These are the activations of a small neural network, seen along a few directions. Each row is one input.
Each table varies a few parts of the input and shows all the possible inputs, shuffled.
A made-up example of a description, with smaller parts first: one of 8 places around a ring, together with either a single point or one of 9 places along a line or (one of 3 separate values, together with one of 4 places along a line).
Shared parts are said once, and a part with two or three values counts as separate values.

Other details of the inputs shift rows strongly along two fixed directions, in all tables alike. That doesn't count.

Rows:
x1: [ 15 -17  63 -60  18 -19  -2  -1 -13  50   7 -38]
x2: [-17 -23 -23  71  -2 -16 -42  41 -29 -96 -43  84]
x3: [ 51 -19 -27  29  -1  24 -23   4  37 -17  63  44]
x4: [ 43  18  -5  31 -26 -21 -40 -27  51 -12  52  32]
x5: [ 37  15 -41  33 -23 -26 -44 -24  53 -11  42  34]
x6: [ -45   -3  -11   -1   -7   -6    3   27 -103  -60  -63   -3]
x7: [ 21   3 -36 -42  23  26  19 -10 -26  41  18 -35]
x8: [-23 -12  21  63   1 -15 -36  48  -5 -74 -51  91]
x9: [ 27  14 -17  42 -22 -16 -46   2  69  -6  48  19]
x10: [-60  78  58   1 -24   0  29  19 -27 -22 -74  -2]
x11: [ -8  38 -12 -30  -8 -21  13  -2  20  64   6 -56]
x12: [  1  40   3 -42  -6 -17   5 -22  10  52   9 -54]
x13: [-18 -63  66 -42  13  -6  27 -27  18  37   0 -58]
x14: [-58  81  44  -4 -10  -8  29   5 -23  -4 -89   8]
x15: [  2 -34 -32 -41  16 -27  -6  14 -31  47   6 -46]
x16: [-52  -2 -37   3   7 -18  12  35 -90 -32 -81   8]
x17: [-14 -12  -2  55   2 -25 -35  22 -21 -76 -55 106]
x18: [ 23 -48  44  30   7  32  17 -30  99  -1  38  43]
x19: [ 40 -51  -8  20  -6 -25 -56   9  21 -24  51  38]
x20: [ 66 -21 -47  28   1  22 -27 -15  16 -25  61  48]
x21: [ 34  10 -28  40 -35 -19 -43 -14  48 -24  60  20]
x22: [-42  30 -39  12  13  42  32  34 -82 -45 -59   2]
x23: [ 17 -86  39  26   0 -17 -20 -27  72 -18  34  28]
x24: [-34   4  16 -11   5 -11   9  13 -96 -47 -73   8]
x25: [-50  14  43 -17  18 -15  13  25 -63 -15 -89  22]
x26: [ 29  10 -57  43 -26 -26 -37  -5  61   4  38  30]
x27: [-19 -14 -20 -15 -25   2  31 -58   7   4  21 -86]
x28: [ 45 -10  14  24   5  22 -15  10  59   0  54  52]
x29: [-58  10  46  -5  14  -6   8  48 -58 -24 -83   5]
x30: [  5  15  14 -42  28  22  38  17  21  83   3 -25]
x31: [-53  17  78 -17   5  -8  16  39 -53 -20 -79  13]
x32: [ 18  27 -45 -27 -22 -11  -3 -36 -39   8  31 -68]
x33: [ 45  -6  38  18   7  23 -13  13  73  13  50  54]
x34: [ 35 -35  44   5  14 -34 -47   5  62  22  24  60]
x35: [-66  78  49   8 -11   0  25  30 -19 -13 -80  -9]
x36: [ 29 -43   7  19  10 -37 -42  23  59  22  26  53]
x37: [  5  25 -50 -25 -29  -8  -6 -19 -32   8  38 -76]
x38: [ 49  -6   2  17  18  14 -17  -2  64  14  37  62]
x39: [ 50 -10 -19  21  16  15 -22  -5  50   9  45  60]
x40: [  9 -25   2 -53  21 -24 -10  -2 -29  43   6 -40]
x41: [ -4  28 -34 -20 -14  -6  -7  -4 -11  27  24 -75]
x42: [  0  23 -58 -17 -19  -5 -12  -7 -25  17  29 -81]
x43: [ -2 -20  52 -49  23 -15  -8  27   2  57   4 -50]
x44: [  0 -29 -12 -44  17 -26  -3  18 -19  58   2 -43]
x45: [ 27   6   0 -42  19  30  24 -13 -26  38  26 -36]
x46: [ 15  17  28 -52  30  27  28  -2  10  70   6 -23]
x47: [ -1  25 -76 -20 -17 -18   1 -11 -18  34  20 -66]
x48: [ 57  -4  41  13  14  20 -10  -5  66  15  46  62]
x49: [ 28 -38  30  15  13 -37 -37  26  72  34  20  56]
x50: [ 37 -47  12  20  -4 -27 -53  12  33 -15  49  40]
x51: [ 23  -2 -60 -39  19  25  14 -14 -40  31  23 -39]
x52: [-59  -8   0  15   5  52  72 -16 -51 -59 -69  -2]
x53: [-22  -9   0 -19 -22   2  33 -54  18  16  17 -83]
x54: [ 34 -43  33  14   0 -28 -49  15  45  -7  45  43]
x55: [ 10   7   8 -38  27  35  22  19   3  51  19 -45]
x56: [ 14 -35 -41 -47  13 -24 -19  -8 -54  23  12 -48]
x57: [ 14   4  -4 -39  13  33  22   4 -20  38  32 -43]
x58: [ -3 -48 -44 -21   8  42  46 -45 -20   2  29 -66]
x59: [ -34  -65   -9   78  -14   -8   -9  -13  -12 -115  -46   77]
x60: [ -9  42  13 -34  -6 -18  17   2  33  75   2 -51]
x61: [ 14  32 -21 -32 -17 -12   2 -32 -26  19  29 -63]
x62: [ 10   2 -13 -34  23  35  16  16 -11  47  23 -49]
x63: [   2  -19   -9   59  -11  -18  -38   14  -43 -101  -41   96]
x64: [ 17 -26  19 -51  14 -21  -8  -7 -39  30  16 -44]
x65: [  8   8 -10 -39  26  23  34  14   7  71   7 -31]
x66: [-36  30 -30   6  -1  43  34  22 -91 -54 -53   7]
x67: [-58  73  33   5 -27   1  24  14 -41 -30 -69  -8]
x68: [-17 -72  21 -36   9  -7  20 -34  -9  18  10 -65]
x69: [-63  70 -14  15 -17 -10  31  20 -39 -14 -81  -2]
x70: [-16  62  59  63 -27 -13  -9   4  32 -62 -52  94]
x71: [ 27  10  21 -49  20  31  27 -10 -13  47  21 -33]
x72: [ 43 -20 -36  38  10  26 -29  16  43  -8  53  41]
x73: [  2  37 -18 -34  -9 -16   0 -24  -2  44  13 -56]
x74: [-31 -23  16  79  -4  43  28 -12  26 -86 -43  93]
x75: [-81  31  39  16 -25   9  57 -28 -15 -47 -79 -21]
x76: [ -9 -34  23 -33  16  44  55 -36  17  33  16 -54]
x77: [-33  54  22  76 -26  -8 -22  28  32 -64 -51  78]
x78: [-14 -77   1 -33   5  -5  16 -36 -20   7  13 -69]
x79: [  8   4 -31 -35  23  23  29  12  -6  63  13 -33]
x80: [ 32  15  -9  35 -33 -19 -41 -11  59 -13  57  23]
x81: [-19 -17 -45 -12 -28   0  27 -62  -5  -5  27 -90]
x82: [  5  20  -5  62   1  27   1  11 -18 -84 -35 110]
x83: [-46  35 -33   8  14  33  46  33 -66 -16 -77  22]
x84: [  7  28 -63 -28 -16 -16  -7 -31 -28  25  23 -64]
x85: [-40  12  57 -14   8 -10  13  19 -75 -30 -80  18]
x86: [ 35 -52 -17  28   7 -26 -58  21  32 -18  45  31]
x87: [ 47 -23 -79  37   5  14 -22  10  37   1  48  49]
x88: [-45  76  37  -1 -19  -3  28  -3 -47 -30 -73  -1]
x89: [  6 -18  42  40 -27 -10  -2 -46 111  -8  36  17]
x90: [ 40  -7  29  24  19  25 -18  25  81  20  43  50]
Each input here is: one of 3 separate values, together with one of 5 places along a line, together with either a single point or one of 5 places around a ring.
- Changing only the choice among 3 separate values turns x31 into x33. The same change can be made to x19. Which row results? => x3
- Changing only the choice among 3 separate values turns x4 into x45. The same change can be made to x89. Which row results? => x18
- Changing only the choice among 3 separate values turns x51 into x84. The same change can be made to x48. Which row results? => x70
- Which other rows does x86 become when the choice among 3 separate values takes its other values? List them by row number. => x41, x72
- Which other rows agree with x20 in the choice among 3 separate values and the place on the line of 5? List them by row number. => x22, x51, x58, x66, x87
- A walk changes only the place on the line of 5. It starts at x1 and steps to x85. List the rest of the walk in order. => x64, x24, x63
- Which other rows agree with x37 in the choice among 3 separate values and the place on the line of 5? List them by row number. => x32, x42, x47, x81, x84
- Which other rows does x70 become when the place on the ring of 5 takes its other values? List them by row number. => x10, x14, x35, x60

Rows:
x91: [ 26 -87 -38 -29  14  -7 -26  -8 -41   4  37 -37]
x92: [-32 -23  49  23  21  19  18  21 -22 -51 -66  50]
x93: [ -5  56   7 -35   9 -14  -9  21 -40  22 -22 -15]
x94: [  9  15 -19 -10 -13  18  12 -31  46  37  38 -50]
x95: [ 35 -66  23 -59  24  -7 -11  -8  26  62  62 -43]
x96: [ 44  27   1  27  -9  -7 -35  23  30  -5  28  55]
x97: [ 20 -14 -10  40   1 -10 -17  30  54   4  11  54]
x98: [ 18 -23  -8  44  18  17  -8   9  61  -5  23  50]
x99: [ 24 -47  35  20  11 -38 -48  18  34   3   4  62]
x100: [ 33 -22 -19  15  14 -32 -43  18  71  36  38  36]
x101: [-52  55  -2  38 -29   8  14   3   5 -46 -58  39]
x102: [ 15 -19 -13  31   7   3 -14  19  59  -1  13  54]
x103: [ 25 -19  23 -26  -2   6  18 -44  28  17  43 -41]
x104: [ 22 -51  33 -35  18 -17  -5  10   5  46  29 -27]
x105: [-38 -14 -63  41   3   5   6  26 -58 -69 -54  45]
x106: [ -39   -9  -32  -52   -7   -6   24  -22 -107  -11  -24 -107]
x107: [ 66 -19 -76 -38   3  -6 -34 -19 -30  30  91 -59]
x108: [-26  60  15 -15  -2  23  16  24 -59 -10 -42   5]
x109: [-47  27  43  -4 -13 -14  20   3 -37 -20 -55 -19]
x110: [-30  11  33 -29 -11  -1  17  -9 -18  -6 -20 -38]
x111: [ 11  22 -11  51 -29 -20 -20  -5  66 -10  24  35]
x112: [ -24   19   30  -77    1  -30   14  -13  -45   64  -14 -114]
x113: [-14  56  15  25  -4  36  10  21 -32 -46 -51  56]
x114: [-40  50   0  42 -24  26  39 -19   4 -49 -53  44]
x115: [-37  12   5  35  14  33  40  14 -10 -38 -64  58]
x116: [ 15 -11 -86  -4 -23 -12 -10 -36  -8   7  50 -60]
x117: [-26   5  36 -13  -1  14  23 -19 -16  -6 -14 -44]
x118: [ 32  14 -20  31 -23 -37 -45 -10  84  23  46  14]
x119: [-12  56  11 -64  16  38  58  -6 -82  35 -20 -67]
x120: [ 29 -59  36  24  16  10  -6 -10  35 -18  18  64]
- Changing only one part turns x108 into x95. The same change can be made to x119. Which row results? => x120
- What do these inputs look like to the network? => one of 5 separate values, together with either a single point or one of 5 places along a line
- Which other rows agree with x98 in the choice among 5 separate values? List them by row number. => x97, x100, x102, x105, x115
- Which other rows does x114 become when the place on the line of 5 takes its other values? List them by row number. => x94, x101, x111, x118
- Which other rows does x105 become when the choice among 5 separate values takes its other values? List them by row number. => x91, x106, x107, x116
- A walk changes only the place on the line of 5. It starts at x112 and steps to x109. List the rest of the walk in order. => x110, x117, x103

Rows:
x121: [ 16   0 -49 -13   5  -2 -10   4 -33   9  11 -13]
x122: [ -1 -31  12 -15  10  -9  -2   5  -1  18   1 -16]
x123: [ -76   72   23   -8  -11    6   45    8  -71  -24 -101  -16]
x124: [  4   3  18  60  -8   4 -22  17  26 -60  -9  84]
x125: [-73  11  29 -16  13  20  48  27 -82 -28 -96 -12]
x126: [  5  -3   7 -11   0 -14 -14   9   6  21  13 -20]
x127: [  8 -30  19 -21   9   0   4  -9  -7  10   8 -14]
x128: [ 12   3  -2 -18  12 -11  -6  14   6  35   8  -6]
x129: [ 14 -42 -38 -10   4  -4 -11 -10 -24  -6  25 -23]
x130: [ 18 -37  11 -16  16  10   0  -6   9  13  24 -13]
x131: [ -9  -5   2  -8  -1  -3  14  -8  11  18  -2 -22]
x132: [ -62   51   23  -15   15   27   50   30  -91  -19 -100    3]
x133: [  4 -31  17 -22   8 -13  -3  -7  -2  16   7 -16]
x134: [ 10   0  16 -18  -2  -4  -4  -3  -3  10  15 -19]
x135: [  4  -5   6 -13   2   1  -4  11   4  19  20 -23]
x136: [ 11  17 -47  75 -27  -5 -32  -4  26 -70   8  73]
x137: [ 26   0   4 -22  10  -1  -6   0   6  30  21  -2]
x138: [  5  25   5 -11 -11   3   9 -15   9  15  13 -21]
x139: [  1  -6   5  -7   4  18  20 -17  11  10   9 -17]
x140: [  9 -18 -47  -2  -8   2   1 -26  -8  -4  27 -29]
x141: [ 21  -4  -6 -18  14   3  -7  13  15  38  24  -6]
x142: [  8  -9   8 -12  -2   5  13 -24  15  13  16 -18]
x143: [  2  22  -5  -6  -8  -7   0  -3  22  26  13 -24]
x144: [ 10 -14   4 -11  -2  -9   0 -25  28  22  23 -17]
x145: [  0  29   8  68 -16  12 -10   6  40 -57 -14  81]
x146: [ 12  -8 -35  67 -18 -13 -42  10   6 -75   5  75]
x147: [ -2 -11  -1  -7   1  10  14  -9  21  17  14 -21]
x148: [ 11   8  10  49   0 -18 -31  17  32 -38 -17  96]
x149: [  8  -2  12 -18  -1 -17 -15  -3   4  17  16 -20]
x150: [  3  18  -7  -5  -7   8   4  -2  24  24  19 -22]
- What do these inputs look like to the network? => one of 5 separate values, together with either a single point or one of 5 places around a ring
- Changing only the choice among 5 separate values turns x145 into x132. The same change can be made to x138. Which row results? => x137
- Which other rows does x133 become when the choice among 5 separate values takes its other values? List them by row number. => x123, x144, x148, x149
- Which other rows does x135 become when the place on the ring of 5 takes its other values? List them by row number. => x124, x126, x134, x149
